These are the activations of a small neural network, seen along a few directions. Each row is one input.
In each table, some parts of the input vary, and every possible input appears once, in random order.
A made-up example of a description, with smaller parts first: one of 5 places around a ring, together with either a single point or one of 9 places around a ring or (one of 3 separate values, together with one of 6 places along a line).
Shared parts are said once, and a part with two or three values counts as separate values.
In the rows, 128 means zero.

Other details of the inputs vary at random and push rows far along two fixed directions, the same in every table; ignore that.
These rows show it; all are for the same input, with only those details redrawn:
[ 57 180 120 150  87 118 124 127 147 162 133 100 129 147]
[154 108 109  67 132 112 158 150 111 129 181 104 112  58]
[ 54 181 121 157  86 121 121 123 148 163 127 103 130 155]
[163  91 131 156 139 158 129  93 104 134 104 161 114 151]
[157  94 133 166 137 161 126  89 105 136  97 164 115 161]
[147 103 131 162 132 155 126  93 110 139 102 156 117 158]
[ 73 168 118 135  95 116 130 131 141 157 142 100 126 131]

Rows:
R1: [133 151 130  78 147  99 139 166 128 123 166 107 123  97]
R2: [154  89 162 135 171 154 124 121 124 121  92 166 120 167]
R3: [ 73 177 110 139  92 113 103 140 149 137 125  82 135 166]
R4: [155 119 143  60 162  96 156 178 126 118 166 106 108  73]
R5: [137  93 140 157 148 176 125  98 108 121 113 163 126 161]
R6: [170 108 139 146 156 142 112 102 116 133  80 168 119 173]
R7: [163  97 154 147 158 138 121 109 123 136  69 164 108 170]
R8: [145 122 123  40 160 107 145 172 125 112 182 108 128  74]
R9: [ 53 194 132 148  98 111 115 133 149 143 154 103 128 146]
R10: [160 114 149 186 126 135 131 110 133  94  84 175 177 118]
R11: [167 117 116  52 136 103 136 156 108 122 174  94 124  71]
R12: [159  94 146 137 157 165 108 104 102 111 109 154 138 170]
R13: [189  79 122 179 134 143 124 110 137  88  73 171 164 107]
R14: [ 57 177 125 140 104 100 116 156 173 148 104  93 118 167]
R15: [177  95 120 137 156 143 115 117 119 114  89 158 112 165]
R16: [170  98 124  81 153 128 161 147  97 110 184 120 110  65]
R17: [ 57 185 136 157  83 112 126 138 182 113 117 116 198 109]
R18: [154 108 109  67 132 112 158 150 111 129 181 104 112  58]
R19: [ 45 180 130 139 102 127 110 127 153 140 149 110 137 154]
R20: [ 63 197 138 145 101 114 106 138 141 141 136  89 143 165]
R21: [171 115 115  78 118  89 154 166 139 100 154 119 168   6]
R22: [147  96 115 168 130 161 124 103 117 123 102 149 111 163]
R23: [173  99 115  72 141 113 141 134 108 120 172 125 108  70]
R24: [ 63 175 106 152  88 115 109 129 159 141 135 101 121 158]
- Changing only one part turns R17 into R13. The same change can be made to R8. Which row results? => R15
- What is each input in this table made of? => one of 4 places along a line, together with either a single point or one of 5 places along a line
- Start at R4 and move only the place on the line of 5, one step at a time. The first step leads to R1. Which rows follow, in order? => R20, R9, R16

Rows:
R25: [ 71 206 110  90  85  58 134 179 164 158 157  59 131  88]
R26: [ 69 188 153 162 104 118 122 120 138 156 126 123 145 150]
R27: [169  88 157 100 178 140 150 136 112 105 142 160 122 100]
R28: [196  71 125 175 141 154 122  84 111 130  61 183 116 155]
R29: [183  71 112 171 131 151 136  99 117 123  81 164 111 133]
R30: [173  73 126 124 169 178 122  85  70 155 129 152  51 198]
R31: [ 74 172 112 161  85 130 100 113 146 134 124 111 156 160]
R32: [176  84 137 116 145 144 151 110  98 122 144 159 129  82]
R33: [177  84 141 138 170 160 106 114 114  87 102 166 134 168]
R34: [ 53 169 118 240  75 165  86  79 152 135  76 137 155 226]
R35: [ 56 185 130 145 104 123  97 139 159 131 119  99 157 177]
R36: [ 48 191 142  82 110  90 149 176 158 146 179  79 146  85]
R37: [101 170 129 157 108 126  95 117 131 128 116 117 151 172]
R38: [192  80 132  93 162 119 141 144 122 117 109 141 112 104]
R39: [169 107 115  28 157  78 161 195 139 108 174  95 106  38]
R40: [140 107 110  66 124 113 177 156 117 116 209 103 126  13]
- What is each input in this table made of? => either a single point or (one of 3 separate values, together with one of 5 places along a line)
- Change only the choice among 3 separate values in R35. List by row number the other rows that result. => R36, R38

Rows:
R41: [165  93 157 181 151 155 116  97 118 118  65 183 134 173]
R42: [ 74 187 109 102  90  79 137 168 166 142 152  81 136  94]
R43: [165  93 145 192 136 165 122  85 112 126  78 186 134 161]
R44: [126 133 121  92 145 121 133 151 123 138 148 102  93 137]
R45: [159  89 135 198 137 169 124  81 115 123  78 184 127 159]
R46: [ 67 183 145 156 100 114 115 131 158 143 116 109 158 152]
R47: [153 107 110 112 118 129 132 133 119 116 145 120 132  92]
R48: [ 92 165 126 102 105  95 139 158 141 134 160  93 146  78]
R49: [167 108 132  82 153 121 139 145 117 102 157 127 146  80]
R50: [ 53 187 147 196 110 137  88 104 140 160  94 128 107 245]
R51: [ 50 190 142 163 101 106 114 145 173 145 103 108 145 159]
R52: [ 68 181 113 129  96  90 125 155 172 140 126  89 134 129]
R53: [140 137 115 101 120 101 140 145 136 129 145 111 132  84]
R54: [ 94 149 131 212  96 153  90  89 138 142  64 146 146 204]
R55: [ 88 147 133 127 117 134 115 113 129 160 123 121 113 165]
R56: [174 103 115  87 146 107 149 153 131 111 138 125 116  77]
R57: [166 109 119  72 155 125 141 142  99 132 165 108  97 107]
R58: [130 124 141 150 125 145 128 112 123 117 121 145 147 134]
R59: [ 75 189 116 106  96  82 134 163 160 147 156  82 144  86]
R60: [193  81 131 121 163 131 140 131 119 108 106 159 116 106]
R61: [173  97 112  83 137 115 135 153 121 107 143 117 126  82]
R62: [158 102 136 164 150 171 115  86  92 140  93 161 101 196]
R63: [ 29 206 110 175  58 109 108 127 170 157 119  89 150 160]
R64: [149 114 141 122 148 134 127 131 125 105 121 146 144 130]
R65: [187  84 137 108 168 143 127 127 112  95 124 164 138 117]
R66: [152  98 127  53 160 118 141 152 119 131 158 114  91 101]
R67: [169 108 132 104 143 116 141 140 121 120 137 134 134  84]
R68: [152 105 138 196 128 161 119  83 118 130  76 181 133 165]
R69: [214  62 133 159 159 156 122  86 102 110  79 183 126 147]
R70: [153 104 120  87 151 131 142 134  96 121 188 117  86 102]
R71: [158 102 117  72 149 127 145 140  96 137 164 113 102 102]
R72: [ 66 180 155 205 104 141  96 100 155 142  75 139 162 207]
R73: [162 109 129  73 166 116 135 153 106 118 170 115  82 115]
R74: [137 120 104 103 116 113 153 142 131 122 162 113 124  66]
R75: [197  58 138 167 157 169 137  92 100 110  96 189 123 128]
R76: [144 125 107  93 117 103 144 143 125 122 154 108 132  73]
R77: [166 111 114 102 128 115 145 134 117 120 142 128 127  78]
R78: [ 72 166 106  98 108 117 140 149 132 152 182  75 103 119]
R79: [163  95 159 177 161 163 114 100 124 105  65 180 136 184]
R80: [ 67 184 128 159  96 106 119 138 163 148 106 115 141 149]
R81: [169 104 105  85 126 111 141 142 114 113 153 112 129  68]
R82: [155  98 128  58 155 122 140 144 112 133 155 121  96 105]
R83: [ 60 174 104 142  80 106 132 137 160 142 146  92 138 114]
R84: [210  55 133 155 165 163 114 104 108 100  71 177 118 157]
R85: [ 94 163 130 103 107 103 138 152 140 129 158  96 151  89]
R86: [ 89 155 149 205 114 157  98  89 136 131  75 159 160 204]
R87: [ 59 182 128 158  96 129 110 124 154 136 132 120 159 152]
R88: [ 75 163 133 196 107 160 104  89 127 164  94 134 112 226]
R89: [205  65 153 156 165 171 126  88  90  98  88 188 138 144]
R90: [153  89 149 187 140 172 125  86 115 113  88 176 139 162]
R91: [169 102 115 100 137 112 141 140 125 113 131 130 124  94]
R92: [161  99 145 177 149 170 105  84 109 111  83 186 148 175]
R93: [ 67 177 117 158  93 106 109 140 170 141 101 100 136 162]
R94: [161 104 126  90 142 130 146 139 113 101 166 131 143  76]
R95: [ 93 164 133  93 113  94 139 167 152 125 155  92 146  93]
R96: [ 83 145 149 216 110 165 108  86 140 129  80 157 151 198]
R97: [ 55 180 117 110  97 107 137 157 156 126 177  84 154  94]
R98: [ 97 158 104 110  92  99 140 145 146 135 160  94 137  86]
R99: [207  63 157 151 174 166 125  98 100  94  80 190 134 153]
R100: [145  91 119  71 146 136 147 130 109 134 170 121  96  94]
R101: [ 57 190 147 197 109 138  86  97 137 164  99 126 113 238]
R102: [125 139 116  73 137 112 140 158 118 139 167  92  97 117]
R103: [ 68 181 117 166  79 115 123 122 157 151 120 113 142 141]
R104: [150 102 101 103 119 122 144 137 123 112 156 113 125  75]
R105: [ 92 163 124  92 128 102 125 168 158 117 155 101 145 105]
R106: [ 62 178 126 134 109 120 114 132 141 170 130  95 118 177]
R107: [128 130 133 139 134 142 119 110 104 137 146 134  97 162]
R108: [207  68 147 149 176 169 112  91  99  99  91 193 142 152]
R109: [152  97 122  68 143 132 144 131 106 137 167 122 100  96]
R110: [ 50 183 153 214 110 144  90 108 169 137  62 144 157 231]
R111: [ 49 188 136 170  83 116 119 128 159 150 122 110 153 145]
R112: [ 86 154 123 116 105 108 144 152 145 131 164  98 140  80]
R113: [ 65 189 124 117 106 106 117 140 129 153 169  86 108 148]
R114: [ 64 185 134 155  97 104 120 144 164 148 111 112 145 146]
R115: [199  69 130 161 150 154 117  96 109 108  72 176 123 159]
R116: [153  90 135 165 146 173 119  85  97 145  97 166 104 193]
R117: [148 123 111  87 123 107 130 153 129 119 154 100 136  80]
R118: [166 104 131 101 152 114 145 153 131 113 130 135 123  89]
R119: [158  97 123  79 163 127 140 148 110 132 145 118  91 124]
R120: [168 106 125  95 138 116 149 143 113 118 149 130 132  66]
R121: [201  50 124 168 148 177 122  86  98 102  91 178 122 143]
R122: [160 103 135 107 136 131 147 132 115 110 150 134 139  84]
R123: [ 99 157 128 162 105 122 122 118 139 142 107 131 141 137]
R124: [149  93 111  80 148 136 151 137 101 134 174 114  96  99]
R125: [177 101 111  88 135 111 137 141 119 113 145 116 129  78]
R126: [ 98 163 132 104 113  94 135 157 147 135 153  96 147  87]
R127: [167 101 138  82 156 114 148 158 128 101 144 125 130  80]
R128: [145 110 128  65 148 121 135 138 115 142 159 114 103 105]
R129: [124 128 119  76 140 114 139 155 119 144 158 100 101 121]
R130: [ 83 158 114 106 111 118 133 149 147 120 174 102 149  92]
- Changing only one part turns R126 into R48. The same change can be made to R101. Which row results? => R113
- What is each input in this table made of? => one of 6 places along a line, together with either one of 4 places along a line or one of 11 places along a line
- Start at R124 and move only the place on the line of 6, one step at a time. The first step leads to R116. Which rows follow, in order? => R71, R106, R129, R119
- Change only the place on the line of 4 in R124. List by row number the other rows that result. => R70, R78, R100
- Change only the place on the line of 11 in R92. List by row number the other rows that result. => R48, R54, R76, R77, R81, R85, R86, R89, R120, R123

Rows:
R131: [158 115 160 107 159 142 123 120 101 121 130 147 149 130]
R132: [ 81 149 144 154 129 145 121 125 139 127 135 129 136 160]
R133: [196  92 132 106 157 137 110 119 101 111 106 143 138 137]
R134: [106 153 156 168 130 126 107 118 147 150  68 147 129 195]
R135: [ 82 177 105  91 107  93 119 173 157 118 166  73 130 110]
R136: [159 112 124 135 131 126 142 115 112 153 114 143 101 122]
R137: [170  96  94  82 125 122 134 131 104 122 162 114 112  84]
R138: [108 154 110 187  95 141 101  92 125 153  96 132 127 186]
R139: [ 79 144 140 178 111 163 116  86 130 148 115 144 134 182]
R140: [159  84 118 156 140 165 115 106 118 107  95 152 120 174]
R141: [138  91 146 157 150 176 131 101 111 111 117 165 126 162]
R142: [170 103 119  99 121  93 166 160 150 100 133 132 162  15]
R143: [ 85 171 145 187 101 137 118  99 119 150 126 130 133 166]
R144: [185  95 151 102 165 125 130 129 111 132  97 151 123 127]
R145: [139 123 129 116 114 112 155 148 144  91 154 131 186  29]
R146: [152  87 111 153 135 165 113  98 115 117  97 148 117 167]
R147: [ 55 190 132 125 109  93 126 166 172 147 130  93 120 138]
R148: [133 133 124 106 123 127 145 126 103 139 176 121 124  88]
R149: [131 111 139 157 147 139 126 126 139 132  92 149 109 162]
R150: [154  99 124  86 137 135 148 126  96 126 182 130 120  76]
R151: [ 89 136 123 139 118 128 134 131 147 151 112 120 110 145]
R152: [111 141 143 109 142 128 131 144 128 111 160 124 132 116]
R153: [104 152 118 199  81 124 109 114 168 108  75 140 190 130]
R154: [156 125 122 103 127  97 154 143 113 143 150 111  99  79]
R155: [ 95 142 116 112 110 112 142 138 147 157 137 105 108 116]
R156: [153  99 123 121 132 128 140 119 115 148 121 141 101 115]
R157: [140 134 124 129 138 121 108 130 132 110 117 128 132 155]
R158: [174 109 128 110 147 128 111 130 117 109 116 134 133 140]
R159: [ 93 183  96 110  82  85 127 152 134 142 172  66 125  96]
R160: [131 134 146 138 148 117 125 132 140 131  97 144 118 155]
R161: [152  81 136 130 154 170 138 103 101 115 136 159 121 129]
R162: [ 59 181 105 130  97 106 111 157 165 131 146  77 135 145]
R163: [ 88 170 146 116 132 116 125 143 139 123 153 117 144 133]
R164: [108 127 123 106 128 116 148 156 146 135 137 109 108 114]
R165: [177  79 104 117 137 151 125 106 107 118 126 138 113 127]
R166: [138 134 150  84 149 121 133 145 116 117 162 124 143 104]
- Changing only one part turns R146 into R161. The same change can be made to R133. Which row results? => R131
- What is each input in this table made of? => one of 3 separate values, together with either a single point or one of 11 places along a line
